A small network was shown many inputs. Here are its activations along a few directions, one row for each input.
Each table varies a few parts of the input and shows all the possible inputs, shuffled.
A made-up example of a description, with smaller parts first: values(3) and (point or line(11) or (line(4) and ring(8))).
Shared parts are said once, and a part with two or three values counts as separate values.

A family of inputs:
row 1: [ 33 -11 -42  -7  27  16  24 -28  23  66 -56]
row 2: [ -7 -13  35  13 -27   9 -11  25  -3  17  18]
row 3: [  3 -15  -6 -27  20  -6   2 -22  -8 -36  16]
row 4: [-44  14  -3   7  12 -16  -9 -12   1 -18   2]
row 5: [-22 -18  -1 -23  11 -27  10  -7 -21 -28   0]
row 6: [  4   8  25  29   2   6  -8 -34   2  -6  21]
row 7: [ 23  10  -4   1  -3  20 -23  36   7 -10  11]
row 8: [ -5   9  -3 -14 -24   2  28  26  -9 -25   3]
row 9: [ 19  -3  22   6 -28  18 -28   5 -10  19  20]
row 10: [  9 -13 -30  -5  25  -2  39  -8  20  73 -65]
row 11: [ 25  12 -16 -20 -22   3   9   9  -8 -25   8]
row 12: [-20   3  27  33  -7 -18   1 -17  -9   3   8]
row 13: [ -3  12  -4   4 -14   3 -13  48 -14   2  -3]
row 14: [-14   6  -1   5  26  -7 -21 -20  28 -32  16]
What do these inputs look like to the network?
> values(2) and (point or ring(6))
Changing only the values(2) part turns row 1 into row 10. The same change can be made to row 14. Which row results?
> row 4
Change only the values(2) part in row 2. List by row number the other rows that result.
> row 9
Change only the values(2) part in row 8. List by row number the other rows that result.
> row 11

A family of inputs:
row 15: [ 42  11 -20  22  -2  14 -22   7  19  54 -32]
row 16: [-22  -8  10  28  14 -13  28 -38  11  47 -30]
row 17: [ -8  14  -9  16  -6  13   2  27   9  59 -30]
row 18: [-14   9 -16 -28 -18  -3  43  25  -8 -34  -2]
row 19: [-10 -18   2 -24 -21  14  23  52  -7  33 -15]
row 20: [ -2 -11   2  -5  35 -11 -13 -56  -6 -20  16]
row 21: [ 26 -12   3  25  13  -1   3 -53  23  48 -21]
row 22: [ 42   3 -21 -29  -5  11  20   6  -4 -37   7]
row 23: [ 35 -20  -8 -23 -23  19  -7  33   6  34 -14]
row 24: [-25  20  91  45 -67   4 -63  38 -33 -62  98]
row 25: [-29  11 -19  -9  28 -22   2   8  -3 -53   3]
row 26: [ 16   8 -22 -18  19  -5 -27  -8  11 -47  14]
row 27: [-50  -9   6   0  34 -21  13 -41 -17 -22   7]
What do these inputs look like to the network?
> point or (values(2) and ring(6))
Change only the ring(6) part in row 17. List by row number the other rows that result.
> row 16, row 18, row 19, row 25, row 27
